These are the activations of a small neural network, seen along a few directions. Each row is one input.
Each table varies a few parts of the input and shows all the possible inputs, shuffled.
A made-up example of a description, with smaller parts first: line(4) and (point or ring(11) or (values(3) and ring(5))).
Shared parts are said once, and a part with two or three values counts as separate values.
In the rows, zero is written as 128.

Other details of the inputs vary at random and push rows far along two fixed directions, the same in every table; ignore that.

Rows:
r1: [149 118 118 122 135  91 144  51 142 126  94 130 105 143 159 136]
r2: [146 101 135 147 132  94 137  59 151 105  82 127 150 123 100 113]
r3: [136 128 115 115 139  79 129  73 148 126  87 127 104 131 129 126]
r4: [132  96 116 187 156 156 128 163 125  38 138 196 122  95 117  84]
r5: [126 110  84 168 158 126 134 165 125  53 144 199  84 109 130  92]
r6: [163 102 139 140 130 100 124  63 150 109  88 118 154 119 122 108]
r7: [142 110 133 148 130 139 106 127 127  92 125 149 133 108 132 116]
r8: [103 174 150  91 104 156 132 188 109 210 174  67 153 151 116 164]
r9: [ 91 166 102 102 123 153 137 229 100 164 192 125 100 149 129 145]
r10: [ 67 169 136 118 119 186 125 248  93 167 189 135 125 129 115 146]
r11: [137 141 146  95 110 126 121 100 130 178 111  75 158 137 125 146]
r12: [138 106 131 140 133 108 134  69 146 109  85 129 147 119 101 118]
r13: [156 110 136 131 131 114 119  70 142 113  83 122 149 118 125 114]
r14: [125 101 126 180 144 162 104 190 116  48 160 200 112  91 136  87]
r15: [ 92 161 104 109 120 145 139 231 106 164 204 118 106 153 128 142]
r16: [117 147 120 101 119 130 149 145 116 170 156 115 103 159 160 157]
r17: [147 103 133 147 128 134 110 124 128  89 122 147 136 112 128 113]
r18: [140 123 126 119 133  89 140  57 143 130  97 132 101 142 160 134]
r19: [131 149 153  98 112 120 111  89 138 174  94  86 149 130 132 144]
r20: [140 106 127 156 142 134 131 117 134  87 118 146 136 107 115 106]
r21: [124 152 154 103 118 120 119  90 138 169  93  87 145 131 122 150]
r22: [ 85 164 100 106 121 161 138 248  98 165 211 125  98 148 129 144]
r23: [159 100 139 134 122 111 113  77 139 106 100 119 146 116 126 121]
r24: [121 152 140 108 119 155 114 154 117 163 138 108 144 127 130 142]
r25: [151 106 119 131 130  84 150  59 150 124 109 123 112 150 155 130]
r26: [115 164 132  68 101 120 150 125 120 226 151  64 116 176 159 184]
r27: [122 108 115 187 158 169 124 187 118  44 153 202 117  91 122  89]
r28: [124 141 145  99 114 113 131  80 134 173  87  87 156 142 104 153]
r29: [145 132 152 102 101 110 117  97 131 171 119  72 160 137 126 150]
r30: [117  99 112 187 157 154 129 165 123  44 135 208 119  95 108  89]
Each input here is: line(5) and (values(2) or line(4)).
The inputs of r8 and r27 match in every part but the line(5) part. If r25 is changed in the same way as r8 into r27, which row does it become?
> r1
List by row number the other rows that have the line(5) part in common with r10.
> r3, r14, r18, r19, r21
Which other rows does r22 become when the values(2) part takes its other values? List them by row number.
> r26
Which other rows does r23 become when the line(4) part takes its other values? List them by row number.
> r11, r12, r20

Rows:
r31: [103 162 115 100 137 107 176 113 133 180 143  82 100 161 129 159]
r32: [156  96 162 124 130  87 103  23 152 111  59 129 127 107 152 116]
r33: [135 106  93 188 173  90 166 111 153  35 123 188  74 122 129  85]
r34: [113 134 143 140 125 154 111 177 115 124 159 137 147 124  95 144]
r35: [157  99 134 133 138  92 149  31 149 116  53 105 178 115  75 112]
r36: [148 138 136 106 103 129 135 128 135 173 144  60 163 154 145 145]
r37: [106 142 139 130 122 155  97 156 112 123 122 136 120 101 137 145]
r38: [149 131 148  96 118  86 141  45 140 169  54  63 188 134  74 141]
r39: [139 129 117 134 116 149 112 192 116 127 179 108 138 132 143 115]
r40: [114 115 124 176 143 158 103 156 114  53 116 191 114  93 135 110]
r41: [154  92 159 132 138 103 141  16 150 117  68 129 136 121 149 126]
r42: [118 143 154 102 105 126  90 121 127 172 129  76 152 121  96 162]
r43: [154  95 106 165 132 142 103 177 129  73 170 145 122 100 143  86]
r44: [127 120 110 143 138  97 156 112 131 128 133 170 102 148 150 121]
r45: [128  89 143 190 129 150 135 173 131  59 168 186 137 110 125  84]
r46: [ 89 181 131  92 128 183 140 167 123 200 135  94 147 133 113 143]
r47: [ 91 155 102  79 101 150 156 197 101 198 184  98 102 183 134 173]
r48: [125  91 142 184 125 143 112 177 125  58 165 186 129 104 126  79]
r49: [126 149 141  98 117 118 127 132 117 178 101  78 175 136  74 143]
r50: [118  91  70 158 141 137 132 191 118  44 165 211  73 125 134  95]
r51: [ 88 163 119  94 116 137 165 164 103 221 184 114 111 170 152 169]
r52: [117 130 111 168 160 166 120 166 137  71 113 191 124 100 109  78]
r53: [138  99 128 188 148 137 113 104 132  41  81 191 117  95 131 107]
r54: [ 87 188 118  77 120 109 134 183 125 191 170  77  87 145 132 166]
r55: [152 114 173 100  89  79 101  36 155 175  80  61 158 128 123 137]
r56: [163  83 136 180 148 101 125  11 156  45  28 167 131  98 129 110]
r57: [151 109 113 134 135  45 131  21 155 116  69 151 109 141 147 113]
r58: [103 134 133 146 132 177 134 155 108 124 135 145 128 113 135 147]
r59: [178  93 108 160 162 141 145  89 126  56 126 179 118 103 155  99]
r60: [109 126 138 143 130 165 134 162 119 126 166 134 153 118 100 145]
r61: [100 143 163 109  95 158 145 170 117 196 181  82 161 147 130 154]
r62: [ 93 157 100  76 102 143 141 208 101 195 182 102  98 183 133 174]
r63: [184 136 139  74 117  90 105  28 140 169  76  68 135 127 155 154]
r64: [162 104 133 121 130  77 109  40 150 113  48 103 166 100  74 107]
r65: [106 141 107 139 133 119 142 185 112 140 173 176  93 151 151 129]
r66: [105 152 169 107  87 149 120 188 115 195 176  85 153 152 126 151]
r67: [154 142 120 120 136 158 122 170 104 123 163 140 117 129 158 131]
r68: [117 108  93 163 148 112 123 171 122  70 163 218  80 106 151  89]
r69: [192  92 127 140 124  81 121  32 167 105  73  91 159 135 140 109]
r70: [100 113  82 123 127 158 169 176 108 128 180 150  91 155 132 136]
r71: [158 160 132  79 118 132 113 115 113 175 132  87 130 140 158 155]
r72: [102 155 104 140 149 115 154 189 128 118 169 140  76 146 130 130]
r73: [148  91 104 177 140 159 146 170 130  73 177 153 139 114 145  94]
r74: [162 115 112 153 155 162 136 164 110  71 159 177 109 112 159 106]
r75: [117 143 157 112 111 137 124 120 129 169 132  85 165 139  95 168]
r76: [143 132 160 103 107  87  99  31 149 163  69  67 171 135  93 162]
r77: [ 91 186 132  87 121 165 109 172 123 192 122  98 145 132 114 137]
r78: [119 144 172  96 114 137 131 113 120 182 125  99 137 144 153 159]
r79: [134 157 123  90 129  43 142  36 163 165  72  65 105 157 129 153]
r80: [117 125 109 159 155 161 103 160 138  67 113 187 116  83 113  73]
r81: [105 157 123 130 143 172 131 166 132 134 125 141 138 118 112 110]
r82: [109 130 154 128 128 152 110 166 109 121 152 156 119 123 155 124]
r83: [159  85  90 110 122  63 120  33 160  98  66 130  99 127 133 121]
r84: [126 110 117 158 144 134 120 174 110  73 129 167 151  98  74  89]
r85: [ 99 166 172  87 108 160 118 178 104 200 159  97 129 151 155 167]
The inputs of r72 and r31 match in every part but one. If r67 is changed in the same way as r72 into r31, which row does it become?
> r59
The inputs of r76 and r60 match in every part but one. If r48 is changed in the same way as r76 into r60, which row does it become?
> r61
What do these inputs look like to the network?
> line(5) and (values(3) or (values(2) and line(4)))
Which other rows does r42 become when the values(2) part takes its other values? List them by row number.
> r37
Which other rows does r41 become when the values(2) part takes its other values? List them by row number.
> r61
Which other rows does r83 become when the line(5) part takes its other values? List them by row number.
> r47, r50, r62, r70
List by row number the other rows that have the line(5) part in common with r78.
> r33, r36, r38, r44, r45, r47, r56, r74, r75, r81
Which other rows does r54 become when the values(3) part takes its other values? List them by row number.
> r68, r83
